A small network was trained on invented records. Each row is its activation on one of them, seen along a few directions.
Records have a field called Fum. Each example row is followed by its value.
The largest differences between rows may come from other fields.
In the rows, 500 means zero.
Strong random noise was added to every row along 16 fixed directions; ignore it. To show where, here is one row again and again, with new noise each time:
223  599  331  475  496  451  427  564  595  595  610  367  530  428  404  519  755  560  662  489  367  716  651  567  626  295  285  577
193  400  474  489  534  591  353  491  340  504  286  520  728  459  629  541  500  678  453  540  519  667  666  586  665  481  419  570
548  500  379  510  657  527  520  378  664  275  500  523  738  283  590  384  366  701  739  740  672  722  427  383  374  253  596  252
435  391  548  675  428  528  517  411  260  539  361  384  648  205  616  501  406  691  221  391  734  533  474  487  356  465  439  654
338  448  520  517  666  481  116  785  577  445  602  328  692  529  686  749  303  552  517  426  491  430  479  528  572  318  252  494
474  455  377  661  417  389  469  317  579  637  321  532  572  163  374  501  562  553  541  369  407  541  514  578  746  300  399  579
753  424  458  421  804  555  718  642  599  563  484  383  484  396  651  508  393  385  333  421  276  647  623  476  366  669  350  518
733  574  407  437  617  381  563  347  614  516  441  588  178  456  363  566  601  405  718  763  382  644  535  446  685  482  643  460
402  709  461  620  469  489  379  663  452  293  523  412  658  492  400  475  498  348  350  632  634  657  343  275  223  359  790  323
425  450  554  533  477  462  566  689  358  344  610  314  555  492  544  782  498  440  515  598  454  808  605  422  445  342  409  436
581  551  404  532  387  523  584  428  265  612  657  517  290  478  104  447  654  484  405  455  273  736  580  674  387  663  301  452
228  480  557  586  167  426  331  281  463  242  334  510  779  323  335  519  427  773  616  691  619  342  418  579  491  395  610  268
666  532  208  488  680  567  593  667  632  619  465  462  296  401  468  491  786  604  265  388  51  550  621  560  427  603  426  609
308  675  558  315  740  691  510  657  672  522  581  272  411  697  583  245  437  584  714  397  434  123  432  549  539  566  464  582
522  471  681  495  640  547  458  712  382  409  636  554  480  592  510  507  606  394  642  432  480  587  427  583  507  590  516  534
469  481  601  510  281  557  435  395  161  426  479  597  289  729  463  527  311  567  533  555  708  560  529  466  778  366  590  444
683  415  474  431  674  566  333  436  541  388  361  670  451  412  675  366  358  744  518  580  583  582  515  567  625  523  584  452
643  566  498  484  725  543  587  622  406  596  526  278  255  517  654  556  332  366  354  480  565  686  557  329  519  422  465  650

393  508  525  561  292  626  687  684  334  363  716  715  419  821  408  499  952  556  666  404  442  358  385  461  449  437  732  486 -> e3
409  591  544  463  722  528  391  512  410  511  340  528  572  591  602  458  398  304  430  723  751  655  499  318  472  551  752  502 -> e1
449  456  449  454  496  353  415  123  357  750  533  370  308  370  563  790  446  670  560  812  804  636  619  471  531  466  237  733 -> e3
533  441  460  611  455  362  413  432  683  658  496  431  690  121  540  472  528  554  370  279  563  415  434  560  388  470  284  629 -> e2
567  301  458  507  633  354  621  491  627  593  176  575  598  427  660  933  508  228  562  610  217  634  681  389  849  423  507  548 -> e8
558  572  480  611  777  564  237  558  570  389  593  466  515  259  367  436  571  678  748  511  420  526  217  668  390  437  468  499 -> e5
544  397  415  450  479  604  777  478  479  658  649  410  335  616  680  628  597  675  542  382  411  369  552  479  512  468  263  692 -> e2
227  595  695  436  383  498  523  204  417  530  415  348  543  268  419  252  579  638  702  579  747  537  449  665  475  636  475  697 -> e5
429  477  384  558  858  753  441  713  295  576  519  496  409  812  616  676  445  566  534  488  391  424  459  407  595  371  478  568 -> e4
587  446  503  477  597  394  419  726  701  281  607  562  568  441  574  637  671  460  722  556  329  727  508  544  569  361  529  407 -> e8
449  464  482  522  417  542  406  401  397  436  399  608  546  469  550  417  500  712  415  567  669  451  481  498  472  519  618  480 -> e9
439  580  371  596  758  589  413  653  527  582  427  335  572  432  522  498  393  472  381  408  408  495  461  427  465  357  452  552 -> e4
505  436  793  349  742  657  628  490  390  524  524  501  555  635  539  412  333  275  800  448  426  596  467  673  614  784  347  553 -> e5
294  469  305  505  422  521  449  368  421  559  422  619  631  522  560  562  622  680  453  671  646  631  627  402  491  391  532  496 -> e7
600  420  321  548  453  515  593  365  384  553  640  557  490  532  260  632  407  556  501  607  362  618  570  523  377  466  283  251 -> e1
548  458  379  369  404  493  857  355  362  654  450  427  251  774  534  806  432  352  425  740  370  656  797  295  643  513  417  496 -> e9
623  275  496  638  501  584  555  670  309  303  521  709  582  621  496  794  527  502  560  474  242  690  524  539  623  374  509  332 -> e7
662  586  553  444  399  498  685  237  436  580  372  515  483  429  261  279  274  240  339  530  469  635  505  523  372  779  529  374 -> e8
742  570  492  389  633  429  700  503  906  488  641  570  536  438  522  296  583  318  708  483  449  435  408  448  346  596  582  410 -> e6
569  337  604  415  700  563  840  452  517  667  495  556  539  654  742  540  413  363  627  444  582  336  561  394  561  618  447  605 -> e7
631  545  264  508  629  578  502  539  572  453  661  531  386  496  446  462  607  715  556  590  389  604  498  507  368  403  475  410 -> e6
501  597  559  653  497  666  116  804  182  262  564  413  176  545  394  591  569  707  481  386  322  728  324  685  692  292  564  622 -> e9
484  556  380  658  517  503  429  593  455  458  520  492  531  385  375  519  628  539  394  476  458  605  448  459  386  353  572  470 -> e3
500  441  282  531  709  590  619  627  451  632  638  424  562  501  569  621  570  526  400  457  351  752  633  457  352  446  266  539 -> e6
599  644  620  467  544  463  477  436  536  452  587  420  229  339  398  327  653  542  722  552  567  588  355  619  492  528  593  643 -> e1
460  477  534  432  535  633  644  556  396  485  605  440  320  646  546  554  659  670  654  495  370  427  489  578  496  547  440  625 -> e4
586  586  571  425  329  315  937  550  655  424  679  285  273  529  450  674  692  227  742  598  366  627  580  330  539  358  543  499 -> e2

Here are new rows. What is Fum for each?
472  624  476  405  660  427  404  137  666  505  385  357  469  225  310  383  408  733  685  883  582  227  386  602  257  726  527  422 -> e8
537  503  498  384  188  303  606  467  623  428  703  670  398  723  524  556  708  427  601  657  708  474  604  321  489  439  638  356 -> e5
361  396  509  728  498  586  740  565  179  465  465  518  648  526  515  800  818  486  476  575  479  567  387  364  310  466  645  618 -> e2
432  284  621  606  277  518  425  705  369  265  366  446  675  363  738  608  401  709  262  294  499  626  611  589  619  318  465  517 -> e1
459  529  778  313  317  453  788  452  467  484  594  303  278  592  488  372  397  368  701  454  580  558  679  534  698  526  410  535 -> e9
416  606  313  387  656  691  513  521  416  652  501  532  322  566  485  208  752  730  312  482  456  588  654  583  374  701  498  656 -> e3
839  365  537  504  730  589  549  418  287  499  288  476  154  537  632  723  200  633  309  697  493  323  482  433  500  660  612  540 -> e1
419  558  519  502  610  603  259  685  511  455  633  725  650  840  562  408  411  323  641  376  608  458  353  438  664  367  601  403 -> e3
365  630  527  477  318  544  700  275  273  472  295  352  341  664  188  604  284  371  494  765  379  447  571  416  589  547  634  350 -> e3
